Each row has a name. Each question is about the rows just above it.

Columns, left to right: C S X M T J K E Z Q
givi: [ 83  94 147 120 138 124 124 162  83 113]
figof: [174 108 117 146 133 184 140 169 131 142]
sibe: [107 101 102  94 157 109 119 166 103 138]
kor: [164  91 117 122 189 117  91 135  66 166]
Feber: [161 144 186 112 111  84 138 133 133 189]
domu: [ 98  81 125 157 131 102 185 181 140 110]
zuvov: [157 120 139 150 131 164 138 179 119 141]
[124 184 109] is in which column, read top down? : J
Which column holds this, read top down? [ 94 122] : M

Columns, left to right: F B R V A N P L
vener: [127 105 116 130 153 125 117 110]
guma: [129 127 129 126 129 132 125 127]
biko: [138 123 118 127 125 133 106 117]
luro: [129 127 129 126 129 131 128 123]
Meku: [144 103  77 122 142 130 118 111]
Which column holds [125 106] top down? : P
Which column holds this, read top down? [123 127] : B
Which column holds [129 118] top down? : R

Columns, left to right: dufid lali Gon kotig siguk Mibaz koreb palon guvin sude
kedi: [103 133 104 125 158 135 106 135 129 133]
buze: [103 115 156 136 101 115 147 130 126 121]
Zav: [103 125 154 139 113 127 137 136 125 123]
Bezo: [103 116  76 127 154 125 127  93 159 147]
[125 136] is in which column, read top down? : kotig
[130 136] is in which column, read top down? : palon
Which column holds [125 136 139] top down? : kotig
Which column holds [156 154] top down? : Gon
Which row holds [103 116  76 127 154 125 127  93 159 147]? : Bezo
Which column holds this, read top down? [156 154  76] : Gon

Columns, left to right: G D U Y H W
lazi: [143 188 105 119 115 139]
Gegos: [124 113 127 154 109 163]
bafi: [131 140 134  87 161  69]
bavom: [122 105 126 172  96 188]
Nogog: [122 102 130 162 106 171]
remar: [143 188 103 126 109 148]
puf: [144 189 102 127 107 152]
Beroz: [120  95 130 171 100 182]
Which column holds [124 131 122 122 143] top down? : G
Which column holds [130 103 102 130] top down? : U
Which column holds this, read top down? [188 113 140 105 102 188 189] : D
[122 143 144] is in which column, read top down? : G
Which column holds this, read top down? [113 140 105 102 188] : D
Which column holds this, read top down? [109 107] : H

Columns, left to right: Gid Rupa Zagam pev
tifal: [146 148 147 144]
sipog: [149 138 180 115]
pigop: [141 129 127 134]
kone: [145 135 145 137]
guzib: [133 142 146 129]
Misen: [126 156  93 126]
gikim: [115 119 114 141]
[146 149 141 145] is in which column, read top down? : Gid
Which column holds [138 129 135] top down? : Rupa
Which column holds [115 134] top down? : pev
Which column holds [146 149 141 145 133] top down? : Gid
[146 149 141] is in which column, read top down? : Gid
Which column holds this, read top down? [149 141 145 133 126 115] : Gid
[149 141 145 133] is in which column, read top down? : Gid

Columns, left to right: pamo tede zisu Soru Bebot daka sakik zufi
bugub: [136 147 105 133 100 127  97 133]
tavin: [121 127 138 136 121 126 134 126]
buvar: [123 140 117 107 155 105 122 134]
Fugof: [129 133 128 137  91 145 128 122]
Zenum: [121 127 138 136 121 126 114 126]
famo: [129 133 128 155  91 145 128 122]
nes: [119 168 125 154  70 143 112 117]
Ratur: [137 109  96  96 122 158 121 113]
[127 140 133 127 133] is in which column, read top down? : tede
[134 122 128 114 128 112 121] is in which column, read top down? : sakik
[117 128 138 128 125  96] is in which column, read top down? : zisu
Which column holds [136 121 123] top down? : pamo

Columns, left to right: Kegu pob tida fikam puzot mem kibad Noris
sar: [181 102 102  84  95 104 112 120]
div: [101 137 115  80 139 120 131 132]
Lizod: [158 150  87 138 159 159 134 125]
mozet: [148 125 114 169 119 169 112 101]
[132 125 101] is in which column, read top down? : Noris
[181 101] is in which column, read top down? : Kegu
Which column holds this, read top down? [101 158] : Kegu
Which column holds this, read top down? [102 115  87] : tida
Which column holds this, read top down? [132 125] : Noris

Columns, left to right: movit Zep tirim bara bato Vego pok
Fur: [123 188 121 104 123 127 143]
Sim: [153 166 126 139  95 132 146]
dof: [133 146 106 160 131 149  83]
der: [166 146 174 145 132 132 138]
zev: [121 115 130  93 123 104 162]
Vevi: [150  70 151 143 102 115 164]
giz: [ 96  65 105  99 137 105 136]
kelib: [122 105  91 158  85 150 113]
Fis: [161 134 174 158 144 140 130]
Pil: [146 174 155 148 122 161 127]
rurif: [177 142 136 145  89  91 162]
Which column holds [ 95 131 132 123 102 137  85] top down? : bato
Which column holds this, read top down? [149 132 104 115 105] : Vego
[143 146  83 138 162 164 136 113 130 127] is in which column, read top down? : pok
Which column holds this, read top down? [ 96 122] : movit
Which column holds [155 136] top down? : tirim
Which column holds [151 105] top down? : tirim

Columns, left to right: petes bim Feket tibu mit laben Lobun
Merev: [103  90  84 148  93 175 113]
bibe: [155 143 143 140 164  91 152]
Zumel: [103  90  84 140  93 175 113]
Pep: [103  90  84 148  93 175 112]
Which column holds [148 140 140] top down? : tibu
[140 148] is in which column, read top down? : tibu
Which column holds this, read top down? [164  93] : mit
Which column holds this, read top down? [90 90] : bim
Which column holds [143  90] top down? : bim
Which column holds this, read top down? [140 140] : tibu

Columns, left to right: Ves tum Gufa Fiz sel fer Sugum zet
lim: [ 99 118 128 103 122 100 130 139]
nit: [188 124 118  83 145 134 160 134]
derop: [188 124 118  83 145  75 143 115]
gere: [ 82 100 119 128 131 157 129 163]
Rafam: [161 136 119 177 102 183 108 100]
gol: [ 76 158 181 153 144  81 128 164]
tava: [142 108 141 104 173 165  85 192]
vebi: [ 77 133 169 129 101  92 121 134]
dovek: [125 140 180 158  96 152 107 138]
Bidog: [121 161 178 149 154 118 132 126]
tolu: [119 127 113 114 148 156 120  97]
Which column holds this, read top down? [130 160 143 129 108 128  85 121 107 132] : Sugum
Which column holds [ 83 128 177 153 104 129 158 149 114] top down? : Fiz
Which column holds [124 124] top down? : tum
Which column holds [188 188  82 161] top down? : Ves
Which column holds [130 160 143 129 108 128] top down? : Sugum
[192 134] is in which column, read top down? : zet

Columns, left to right: zifa budat fadum kiz bovap
Molaf: [128  88 142  92 144]
gupe: [130  93 153 108 148]
mazim: [142  75 157 119 139]
Gadat: [142  75 161 118 130]
Gipef: [142  75 161 118 127]
[119 118 118] is in which column, read top down? : kiz
[148 139 130 127] is in which column, read top down? : bovap
Which column holds [128 130 142] top down? : zifa
[130 142 142 142] is in which column, read top down? : zifa

Columns, left to right: Zasi soses lal nekar Pof Mifis
kelel: [119 142 160 115 126 107]
lano: [116 132 146 105 140 110]
geva: [123 149 171 121 117 105]
dod: [115 131 144 104 141 110]
zoso: [117 116 117  79 167 117]
Bav: [116 120 124  85 161 115]
rit: [116 129 140 100 145 111]
bubaf: [116 143 166 123 121 105]
Dom: [110 120 128  94 156 113]
nivok: [114 112 111  76 172 118]
moko: [109 118 126  92 158 114]
fosoz: [118 149 174 129 113 104]
[107 110 105] is in which column, read top down? : Mifis
Which column holds this, read top down? [105 110 117 115 111 105] : Mifis

Columns, left to right: manum sor Pagi reluf zod
fupaf: [ 94 148 129 143  79]
Firi: [129 135 180 116 151]
Dusav: [133 132 177 119 156]
Which column holds [143 116] top down? : reluf
[151 156] is in which column, read top down? : zod
Which column holds this, read top down? [ 94 129] : manum
Which column holds [180 177] top down? : Pagi

Columns, left to right: kup digun rusaz riluf
rovof: [132  73 122 124]
Lepe: [129 153  96 122]
Kipuv: [110  73 164 145]
tus: [132 131 122 124]
vog: [149 118 151 172]
nuve: [125 127 114 138]
[ 96 164 122] is in which column, read top down? : rusaz
[149 125] is in which column, read top down? : kup

Columns, left to right: veva lamo gugu nasun vola pufo Tal kavur
loko: [145  92 114 136 106 111 105 151]
zamit: [141  87 114 135 147 136 124 135]
lav: [130 134 105 133 159 131 177 132]
vuz: [101 129 108 120 144  78 178 134]
bored: [130 170 136 104 144 136 143 137]
kudir: [ 71  91 150 156 151 145 154  76]
Foz: [100 127 140 138 115 113 104 136]
Which column holds [114 114 105 108 136 150] top down? : gugu
Which column holds this, read top down? [124 177 178] : Tal
Which column holds [178 143 154] top down? : Tal
Which column holds this, read top down? [124 177 178 143] : Tal
[ 87 134] is in which column, read top down? : lamo

Columns, left to right: Kavoz Mul miz manuz
zas: [ 74 179 136 100]
Nimuf: [102 194  90 124]
Mab: [116 115 184  91]
[ 90 184] is in which column, read top down? : miz
Which column holds this, read top down? [100 124] : manuz
Which column holds [ 74 102] top down? : Kavoz

Columns, left to right: lev Siv zapof suvoz Bune
molik: [146 124 158 130  94]
varov: [146 124 158 151  94]
peked: [146 124 158 130 150]
Which column holds [151 130] top down? : suvoz
Which column holds this, read top down? [94 94] : Bune
Which row holds [146 124 158 151  94]? : varov
Whose row is [146 124 158 130 150]? : peked

Columns, left to right: lona Bevi rufu Nuki miga Luk Fopog dat
sibof: [125 110 147 118 131  93 107  89]
kagov: [108  96 165 132 126 136 117  93]
Bobu: [125 121 128 118 131  91 152 115]
ridu: [119 123 164 105 133 137 102 106]
Kurin: [129 131 119 120 120 102 158 130]
vul: [121 109 156 119 116 115 101  92]
zaman: [119 112 140 115 132  87 152 102]
tevig: [129 123 120 127 134  97 147 121]
gegi: [120 135 131 117 125 135 167 144]
ligam: [137 127 126 106 118  67 126 103]
pagot: [125 110 125 137 136  97 141 110]
[165 128 164 119 156 140 120] is in which column, read top down? : rufu
[118 105] is in which column, read top down? : Nuki

Columns, left to right: Dab vok Lok Sodap kisu Kipa Bonos tese
Kisog: [110 114 117 145 138 114 125 149]
nila: [111 117 124 144 122 121 121  77]
Tazoz: [108 117 120 140 138 110  99 137]
lirat: [107 118 124 127 139 122 129 157]
lalop: [120 130 128 111 140 121 122 162]
[121  99 129] is in which column, read top down? : Bonos
Which column holds [140 127] top down? : Sodap
Which column holds [ 99 129 122] top down? : Bonos
[110 111] is in which column, read top down? : Dab

Columns, left to right: Bubi Zevo Gik kovum Zim Bepom leval Tiba Vasub Sop
latu: [127 152 123  97 104  85 165 104 118 109]
Zat: [123  95 115 110 115 120 123 132 145 124]
mibi: [ 63 135 198  98 157 118  81 102 140 147]
lumet: [109  86  81  76 117 163  99 144  91 139]
Kome: [114 152 139 107 128 114 139 116 124 122]
Which column holds this, read top down? [147 139 122] : Sop
Which column holds this, read top down? [145 140  91 124] : Vasub
Which column holds this, read top down? [81 99] : leval
[ 91 124] is in which column, read top down? : Vasub
[104 132] is in which column, read top down? : Tiba
Which column holds [115 198  81 139] top down? : Gik

Columns, left to right: Lukav Lig fosop saset Ledef daz maz
depuf: [169 147 156 149 116 113 123]
dipin: [114 121 116 116 126 122 128]
rak: [122 190  76 181 123 111 193]
lavu: [127  92 154  88  90  86  90]
Which column holds [190  92] top down? : Lig
[122 111] is in which column, read top down? : daz
[114 122 127] is in which column, read top down? : Lukav
[122 111  86] is in which column, read top down? : daz
[181  88] is in which column, read top down? : saset
[193  90] is in which column, read top down? : maz

Columns, left to right: tos bufu kopod tudo Kapi subi fik raru
pobi: [123 115 137 110 125 141 125 139]
Feke: [162 115 137 110 125 141 125 139]
gogam: [127 141 126 129 114 127 110 127]
Which column holds this, read top down? [115 115] : bufu
[162 115 137 110 125 141 125 139] is in which row? : Feke
Which column holds this, read top down? [125 114] : Kapi
[139 127] is in which column, read top down? : raru

Columns, left to right: madot duta Mimug tib som guri pide Zozap
dif: [114 118 154 112 129 137 132  95]
Fim: [132 137 109 140 113 124 135 160]
salu: [133 138 139 113 133 149 124 124]
kerog: [126 140 149 147 134 139 130  87]
nif: [101 121 149 138  90 128 136 109]
Fezi: [ 88 123  99 176 172 129 134 159]
bovas: [101 126  99 133 123  90 140  93]
neris: [113 154 129 146 145 143 110 133]
tezo: [197 147  93 135 165 138 164 109]
zeper: [128 129 132 154 133  63 135 130]
Rim: [115 121 129 119 146 111 102 147]
Which column holds this, read top down? [132 135] : pide
[139 128 129  90 143 138  63 111] is in which column, read top down? : guri
The row with [126 140 149 147 134 139 130  87] is : kerog
Which column holds this, read top down? [134  90 172 123 145 165] : som
[121 123 126] is in which column, read top down? : duta

Columns, left to right: Nakef butuv tume nikom nem pona
noka: [141 114 110 119 123 141]
Manez: [155 110 137  78 150 164]
Falen: [114 119 146 140 153  82]
nomo: [128 129 174  86 167  95]
Gim: [136 150 156 117 143 153]
Which column holds [114 110 119 129] top down? : butuv
[153 167 143] is in which column, read top down? : nem
Which column holds this, read top down? [164  82  95 153] : pona
[ 78 140  86 117] is in which column, read top down? : nikom
Which column holds this, read top down? [82 95] : pona
[153 167] is in which column, read top down? : nem

Columns, left to right: tusun Zag satab valur
Sesi: [123 125 122 113]
rar: [104 127 118 149]
sofor: [110 116 143 139]
bivar: [ 90 121 135 137]
gaman: [146 124 133 131]
pamem: [142 117 140 143]
Vem: [150 125 122 113]
res: [110 125 143 139]
Guga: [122 121 142 156]
zogof: [112 129 145 156]
sepub: [131 125 112  88]
gegu: [167 136 135 133]
Which column holds this, read top down? [110 122 112] : tusun
Which column holds [110  90 146] top down? : tusun
Which column holds [133 140 122 143 142] top down? : satab

Columns, left to right: delu Gad Feri Nup neti Bef visib
Nured: [135 150  88  70  78  83 140]
mano: [139 154 123 167 117 128 117]
rudar: [152 121 118 190  73 155 125]
Boti: [139 120 101 188  78 115  68]
liba: [119 102 117 180 182 151  79]
popo: [139 120 101 188  78 115  94]
lono: [167 164 154 163  74 137 133]
Which column holds [154 121 120] top down? : Gad
Which column holds [115 151] top down? : Bef
Which column holds [150 154 121 120] top down? : Gad
[150 154 121] is in which column, read top down? : Gad

Columns, left to right: zukon sudok bima lamop
Lubov: [164 106 170 142]
Tibol: [ 86 127 172 124]
dek: [123 115 187 131]
bito: [115 119 187 123]
sedu: [114 107 152 178]
toti: [ 93 129 176 115]
Rin: [ 88 131 172 114]
Nuzuv: [143 126 176  94]
Bazap: [137 142 147  71]
guf: [ 89 142 157  92]
lon: [101 134 173  97]
[143 137  89] is in which column, read top down? : zukon
Whose row is [114 107 152 178]? : sedu

Columns, left to right: fese nasel kig pake gezi
Fakik: [186 119 135 129 116]
farek: [184 119 139 129 116]
kal: [128 122 145 127 135]
mubi: [130 121 130 126 129]
nok: [126 122 136 128 133]
kagal: [182 119 138 125 117]
budaz: [130 121 128 128 131]
selu: [187 119 124 129 118]
Which column holds this, read top down? [139 145 130 136] : kig
Which column holds this, read top down? [122 121 122 119] : nasel
Which column holds [116 135 129 133 117 131] top down? : gezi

Columns, left to right: Besin bafel ded gupa sofum vom
nafa: [121 137 156 144  77 112]
Zut: [121 133 102  94 151 144]
rodab: [115 134 116 117 112 118]
zeg: [144 140 126 147 156 130]
Nipu: [139 135 128 120 146 129]
kedo: [126 140 174 153 107 118]
gov: [129 144 115 110 149 141]
funuk: [160 107 121 116 116 123]
rapuf: [152 135 152 124 121 116]
[112 144 118] is in which column, read top down? : vom
Which column holds this, read top down? [151 112] : sofum
Which column holds this, read top down? [133 134 140 135 140 144] : bafel
Which column holds this, read top down? [140 135 140 144 107 135] : bafel
Which column holds [121 115 144 139] top down? : Besin

